[[-62   1   2  14 -57 -56  37]
 [ -6  13   6   0   1   0  -2]
 [-17  -1  13  -3  11   6   9]] >> 9

[[ 50  46 -45 -53   2]
 [-38 -61  25 -26  32]
 [ 18  59 -35  54  52]] >> 52

[[-12  10   1   5  62]
 [  5   1  -2   1  -1]
 [  8 -10   8   2 -10]] >> -10

[[  3  26 -54  42 -56 -56]
 [-53  23  33 -61 -46 -58]
 [-46 -53  53 -50  25 -44]] >> -44

[[ 25   3 -54  37 -23]
 [ -4  25 -11  22  34]
 [ 21 -62   7   9 -25]] >> -25

[[ -5 -23 -56  -2]
 [ 37  57  -8  28]
 [ 56 -24 -33  22]] >> 22
---
[7752 9139 1226 5480 9339] yields 1226
[-633  232  -21  800   66] yields -21
[ -3  14  21  35 -29] yields 21
[ -3  17  46 -37 -12] yields 46
[53 33 76 11 20] yields 76
[2824 9837 7705 9628 7124] yields 7705
---
((7, 45, 1, -14, 68), (10, 15, 14, -27, 36), (6, -30, 19, -24, -12)) yields 1
(34, -3, 32, -38, -57) yields 32
((5, 11, -16, 39, 18), (5, 27, -15, 39, 18), (-38, 11, 4, 68, -60)) yields -16
(-66, 50, 17, -48, 8) yields 17
(51, -15, -7, -18, -6) yields -7
(-34, 54, -16, 12, -20) yields -16
(-19, -3, -40, -57, 47) yields -40
((18, 29, 14, 9, 20), (-46, 52, -20, -19, -38), (-46, 27, 14, 14, -42)) yields 14
(38, 2, -9, 63, 1) yields -9
(-49, 68, -38, -64, 53) yields -38
---
[[ 38  26 -32 -33  -7  24]
 [-21 -28  19   7  13 -28]
 [ 62 -52  33  29   1 -19]] yields -28

[[-27 -19 -11 -48   3  40 -42]
 [ -2 -50  51 -40 -49 -47  -8]] yields -50

[[  4 -36  -1 -53]
 [  0 -53   4 -52]] yields -53

[[  1 -11 -30  67  16  57]
 [-30  27  11 -45 -21 -50]] yields 27

[[ 14  27  12 -68]
 [ 18   5   7 -40]] yields 5

[[ 35  41  37  40 -12]
 [ 13  53  25  18   8]] yields 53

[[ 13   2 -30  34  42  38]
 [ 17  24  -1 -23  40 -50]] yields 24

[[ 59  24  60  52  35  59  36]
 [-41 -52 -59  27 -64 -37 -48]
 [-43  15 -43  12  37 -44  60]] yields -52
---
4795,8848,3878,2459
4061,4901,4530,5458
6082,4661,5755,6664
>> 5755

2720,5958,5327,4908,3286,3468
4304,8792,9913,5191,3724,4767
4254,6006,7571,3819,3651,5293
>> 7571

26,39,59,85
30,64,70,17
51,28,42,94
>> 42

42,38,34,72,20,48,53
42,22,25,42,38,25,56
31,58,77,68,39,56,61
>> 77

208,899,612,910
549,599,903,551
738,552,510,614
>> 510

656,158,636,789
580,199,548,666
639,243,590,780
>> 590

290,318,233,337,322,-96,93
398,307,559,335,290,-228,-420
537,317,862,327,240,-397,-759
>> 862
---
Input: [ 32 -28 -63 -42]
Output: 32, -42

Input: [  3  68  43 -68]
Output: 3, -68

Input:
[[ -2   7  35 -27 -18  -7 -16]
 [  6  34 -15   4  -7  -6 -51]
 [  9   3 -15  -5   3 -12 -33]]
Output: -2, -33

Input:
[[-55   1   7   8 -27   1]
 [ 28 -11  16 -15  29  14]]
Output: -55, 14

Input:
[[  2  11 -27  32]
 [  0  -4  17 -19]
 [ -4 -12  52 -65]]
Output: 2, -65

Input:
[[57 57 16 10]
 [ 6  6 16 10]]
Output: 57, 10

Input: [-10   2   1  61   4 -11]
Output: -10, -11
---
[-0.148, -0.066, -0.115, 0.177, 0.008, 0.095]	-0.066
[[1.560, -1.441, 1.158, 2.131, 2.002, -0.697], [0.149, 0.491, -0.252, 0.180, 0.314, 0.176]]	-0.252
[-0.74, 1.53, -0.79, -1.51]	-0.74
[[0.41, -0.61, -0.69, -0.13], [0.17, -0.68, -0.54, 0.22], [-1.48, 0.51, 2.07, -0.34]]	-0.68
[[-0.084, 0.121, -0.017, 0.026, 0.051], [0.012, -0.018, 0.073, 0.050, -0.140], [0.105, 0.039, -0.097, -0.068, -0.016]]	-0.084
[-104.0, -140.4, -47.1, -66.3, 97.4]	-66.3
[-0.35, -0.25, -0.42, -1.84, 0.42, 1.09, 0.20]	-0.35
